Each row below holds a small network's activations on one input, seen along a few directions.
In each table, some parts of the input vary, and every possible input appears once, in random order.
Descriptions start from the smaller parts, as in this example, which fits no table here: one of 5 places around a ring, together with either a single point or one of 9 places along a line or (one of 3 separate values, together with one of 6 places along a line).
Shared parts are said once, and a part with two or three values counts as separate values.
In the rows, 128 means zero.

Other details of the inputs vary at random and push rows far along two fixed directions, the same in every table; ignore that.

Table:
r1: [178 109  93 138  76 133  85 103 167 191  39  77 178]
r2: [ 60 170 116  87 151 145 102 152 165 159  99 180 141]
r3: [186 131 126 171 103 145 129 131 120 181 138 132 120]
r4: [ 50 190 131  75 141  92 147 107 137  73 113 137 135]
r5: [174 108 109 163 129 146  80 104 103 117 123 104 123]
r6: [146 102 152 122 174 109 116 180  50  83 229 127 103]
r7: [ 65 163 132  56 123 147 158 162 182 115  84 142 152]
r8: [155  94 155 155 168 127 145 107  96  26 175 129 105]
r9: [108 124 110 159 125 149 102 134 170 156 109 163 145]
r10: [192 150 127 140  68 191  83 129 145 221  63 126 141]
r11: [ 50 185  92  67 123 132 126 148 155 148  96 144 147]
r12: [ 42 194 105  79 142  81 143  99 136  87 114 146 124]
r13: [ 37 141 123 122 184 106 167 153 162 135 135 190 125]
r14: [ 69 141  95 105 122 118 160 166 165 171  91 123 146]
r15: [135 112 106 134 105  84 142 143 129 152  95  75 127]
r16: [171 119 130 145  99 132 129 111 130 195 149 103 106]
r17: [ 63 169 145  71 140  96 173 117 159  56 104 141 130]
r18: [178  84 149 123 135 100 145 104  87  46 157  96 130]
r19: [116 112 117 139 180  91 137 172  90 115 215 147 105]
r20: [182  81 122 167 122 139  75 150  70 122 180 121 111]
r21: [200  65 163 120 137 140 109 206  88 118 172  98 114]
r22: [ 95 134 141 142 137 112 185  92 146 160 150 150  96]
r23: [205  75 147 160  96 172  57 165  97 147 133  97 138]
r24: [191 122 173 137 108 168 145 137 123 127 128 139 118]
r25: [ 78 166 176  88 144 142 187  85 169  99 138 177 107]
r26: [137 137 167 120 143 119 153  97  78  99 215 130  87]
r27: [194  94 139 166 129 151  82 117  86  97 138  87 127]
r28: [165 113 138 182 126 126 167 128 105 157 156 141 104]
r29: [ 77 170 119  68 115 145 122 163 148 141  98 121 158]
r30: [ 82 166 129  93 126 129 120  71 164 100  64 142 173]
r31: [ 58 139 108 133 159  79 180  67 158  93 102 159 147]
r32: [131 113 106 183 174 101 138  92 100  69 186 135 108]
r33: [175 119 101 117  76 144  67  97 142 174  40  81 170]
r34: [106 154  96 112 107  91 128 128 154 149  87  98 141]
r35: [198  56 115 207 137 118 120 123  91 123 147  82 110]
r36: [142  83 166 147 157 132 138 147  94  46 197 157 106]
r37: [107 163 137 110 128 131 139  83 124 146 157 151  97]
r38: [127 139  83 102  81 146 103 181 171 218  66  85 165]
r39: [156  79 119 176  87 171  86 158 178 215  53 121 154]
r40: [139 158 162 140 143 139 151 113  85  95 183 167 108]
Description of these inputs: one of 5 places along a line, together with either one of 2 separate values or one of 6 places around a ring.
Q: Changing only the place on the line of 5 turns r19 into r6. The same change can be made to r9. Which row results?
A: r23
Q: Change only the place on the ring of 6 in r18. List by row number the other rows that result.
A: r7, r8, r17, r21, r36
Q: List by row number the other rows that have the place on the line of 5 in common with r13.
A: r14, r15, r22, r28, r31, r35, r39
Q: Change only the place on the line of 5 in r25. List by row number the other rows that result.
A: r16, r22, r26, r37

Table:
r41: [176  53 104 197 130 163  62 121 133 117  90 112 154]
r42: [179  98 139 159 102 154 100 171 128 192 144 128 113]
r43: [ 88 197 151  79 130 170 115  79 188 114  87 199 155]
r44: [181  88 143  95 137  95 110 152  44  72 187  88 118]
r45: [122  86 100 131 150  68 148 147 106 129 204  96 107]
r46: [166 104 119 170  97 153 122 129 129 219 114 112 129]
r47: [ 97 177 130  82 110 163 111 184 174 154  38 139 175]
r48: [ 90 158  91 100  96 120 130 106 196 186  20 110 163]
r49: [ 65 180 113  93 147  90 160  86 119  59 127 132 137]
r50: [ 73 150 147 158 161  81 204  61 122  83 176 177  93]
r51: [195 105 167 145 138 164 122 170  94 111 187 118  92]
r52: [202 110 149 146  98 153 109  96 126 144 110  78 115]
r53: [ 29 159 110 110 169  90 170 161 104  82 180 175 110]
Q: What is each input in this table made of?
A: either a single point or (one of 2 separate values, together with one of 6 places around a ring)
